A small network was shown many inputs. Here are its activations along a few directions, one row for each input.
Each table varies a few parts of the input and shows all the possible inputs, shuffled.
Descriptions start from the smaller parts, as in this example, which fits no table here: ring(8) and (point or ring(9) or (values(2) and line(6))).
Shared parts are said once, and a part with two or three values counts as separate values.

Rows:
row 1: [ 30  16  -6  -4   8  24  27   1   4 -30  28  -4   7 -34 -25   6]
row 2: [-27 -24 -22 -33  15  19  27 -19 -11  -9  -4 -19  31   0  -9 -13]
row 3: [-30  19  46  32 -19 -41 -24 -13   0 -21  12  43 -12 -46  29 -40]
row 4: [  0  29  27  34  -8 -18 -24 -20  25 -26  12  24 -19 -30  16  -7]
row 5: [ -2  -9 -27 -24  21  30  35 -10   9 -11  16 -39  33   6 -10  -9]
row 6: [  3  12  12  -7  -7 -19   1  22 -40  19  -5  22   8   1  -6  14]
row 7: [  9   4 -24 -10  13  32  27 -10  19 -10  38 -37  26  -4 -17  -5]
row 8: [ 25  11   5 -15  -5   0   0  24 -30  17  -1  20   5  14  -6  40]
row 9: [ -5 -23  19  49 -23 -37 -46   9  26   6 -42  10 -71  -7  19 -24]
row 10: [ 17  12  10  -8  -7   7  23   4 -13 -28  30  11  12 -48 -11   4]
row 11: [ -6  10  18   0  -9 -11  24   4 -24 -26  27  15  14 -58  -9 -25]
row 12: [-32   6   7  16   5 -15 -15 -32  32  -9  -2 -11   7   4  27 -18]
row 13: [ 27 -35 -18   6 -13   3  11  28   2   4 -29 -25 -42 -16 -25  -1]
row 14: [ 34 -39 -20   0  -8   4 -15  52 -17  46 -54  -6 -50  55 -13  24]
row 15: [-11  23  41  27 -19 -29 -26 -15   8 -24  15  39 -14 -40  28 -12]
row 16: [ 17   1 -27 -18  13  27   2  11   0  35   5 -22  17  58 -12  29]
row 17: [ 37  14 -10 -12   9  17   3  21 -15  17  -3   6   1  29 -19  42]
row 18: [-22  19  11  30  -4 -13 -24 -32  42  -7  19  -7  -3  -3  22 -17]
row 19: [-16 -25 -25 -38  15  17   5   2 -24  32 -31  -6  21  57  -3  16]
row 20: [  7 -11 -29 -30  21  27  12  11  -6  31 -13 -24  23  63  -4  22]
row 21: [-54 -11  10   6   1 -23 -22 -38  12  -7 -19  10   4   0  27 -25]
Question: The inputs of row 8 and row 15 match in every part but one. If row 16 is changed in the same way as row 8 into row 15, which row does it become?
Answer: row 18
Question: What is each input in this table made of?
Answer: values(3) and (point or line(6))

Rows:
row 22: [ 15 -38 -28 -16   1  12  -4  34 -14  46 -42 -20 -20  59 -11  20]
row 23: [ -1 -39 -42 -25  19  27   8   8   3  31 -36 -40   2  64  -9   9]
row 24: [ 37   0  12  12 -19  -1   7  31 -14 -12  13  15 -28 -41 -17   3]
row 25: [ 19  -2  -2   3  -4   8  21   6   1 -26   9  -6 -10 -43 -20  -7]
row 26: [-24  29  -5 -20  22  22  28 -38  11 -23  56 -16  66 -10   4 -14]
row 27: [ 34  20  31  33 -23 -27 -19  30 -10  -5  -2  37 -44 -33  -3   8]
row 28: [ 12  24   4  11   0   8  18 -15  22 -36  40 -10  10 -47  -8  -8]
row 29: [ 17 -16  -9   5  -5  -8 -33  33 -10  53 -51   6 -36  70   3  31]
row 30: [ -3   0   0 -23   0  -1  21   7 -34  -1   3   8  24 -14 -12   7]
row 31: [-22   1 -14 -31  19  15  35 -18 -15 -14  13 -13  48  -8 -10 -10]
row 32: [ -9 -12 -38 -20  24  29   5 -19  25  19  -6 -45  24  56  -3  15]
row 33: [-79   7  65  75 -28 -69 -75 -64  62 -37  -3  41 -43 -48  77 -75]
row 34: [  4  26  26  -3  -7 -16 -12   6 -27   4   6  43   8  -3   9  21]
Question: What is each input in this table made of?
Answer: point or (values(3) and line(4))
Question: Which other rows does row 34 become when the values(3) part takes its other values? List them by row number.
Answer: row 27, row 29

Rows:
row 35: [ 15  -3 -40  14  -3   7  10 -17  33  -4   5 -37 -10  -9  -8 -46]
row 36: [-58 -17  23  14   7 -12 -33 -19  31  12 -22 -10  -3  48  38  -1]
row 37: [ 60 -25 -19 -10  -8  13  23  56 -22  14 -12 -22 -26   1 -34  32]
row 38: [ 10  18 -12   7   6  16   3  -1  29  16   5 -27   5  28  -1  -1]
row 39: [ 26  -8 -13 -31  16  21  51  20 -43 -26   7  -3  23 -25 -32  10]
row 40: [ 13 -18 -18 -11 -10 -14 -30   9 -25  36 -51  26 -24  48  18   6]
row 41: [-23  -5   0   8  10 -16 -32 -12   2  26 -27   3  -4  55  15  15]
row 42: [-41 -33 -22  15  -6 -28 -25 -43  31  -5 -30 -14 -14   6  37 -49]
row 43: [ 32  16 -17   0   5  15   0  18   2  29  15 -21   4  33 -21  34]
row 44: [ 17  42  56  50 -26 -28 -38 -37  34 -73   3  67 -55 -94  16   7]
row 45: [-49  36  95  66 -44 -60 -23  37  -9  -8  41  59 -39 -96  21 -42]
row 46: [-42  13  23 -21  26  22  18 -27  17 -23  41 -16  58  -3   8  -1]
row 47: [ 50  -9 -13 -14 -13  23   4  48 -21  35   1  -2 -16  30 -23  39]
row 48: [ 16  10  -6 -35  12  31  30  13 -38  -3  19  20  35   5 -22  15]
row 49: [  4 -37  -7  -8  -1 -11 -10  26 -22  22 -69   5 -35  18 -11   8]
row 50: [ 10  34 -27 -31  15   7  24 -28 -16  -7  32   1  59  -1  -7  12]
row 51: [-39 -12  -4 -13  13  15  26 -44  16 -42  43 -28  43 -42   6 -38]
Question: What is each input in this table made of?
Answer: values(2) or (values(3) and line(5))
Question: Which other rows does row 46 become when the values(3) part takes its other values? List them by row number.
Answer: row 36, row 38

Rows:
row 52: [-11 -25  12  29 -16 -29 -45   8  11  20 -52  16 -56  23  22 -10]
row 53: [-53  20  15 -10   9 -15  -9 -36  -5   3  17  16  48  15  31 -14]
row 54: [-26 -27  -9  18  -1 -15 -30 -14  30  18 -41 -19 -28  33  19 -12]
row 55: [ 23 -11 -47 -44  28  57  46   3  -2   4  18 -46  39  29 -32  21]
row 56: [ -3   4  10  31 -11 -12   3 -14  30 -33  18 -13 -18 -56   0 -33]
row 57: [-34  -4  -3   9   8  -2 -15 -31  32  -1   1 -15   8  18  23 -24]
row 58: [ 47  -4 -16 -27   2  15   5  54 -46  47 -22   9  -4  53 -25  55]
row 59: [ -9  21  14  16   0   3  17 -33  28 -56  47  -3  13 -69   3 -33]
row 60: [-24  42  32  -3   1  -8  22 -38  -5 -54  57  27  46 -74   9 -22]
row 61: [ 12  32  48  33 -28 -39 -22  11 -12 -17  14  51 -27 -55  11  -2]
row 62: [  8  11 -31 -63  30  47  51   0 -36   7  31 -17  75  27 -27  31]
row 63: [ 43 -32 -32 -18   2  25  14  49 -20  35 -28 -23 -22  41 -30  26]
row 64: [ 29 -33 -52 -33  18  42  30  21  -3  25 -19 -52   6  45 -34  28]
row 65: [ -9   2  28  21 -17 -41 -53  13 -14  32 -45  46 -37  33  28  17]
row 66: [  8   3  30  41 -25 -27 -14   6  12 -29   6  22 -45 -63   5 -28]
Question: What is each input in this table made of?
Answer: values(3) and line(5)
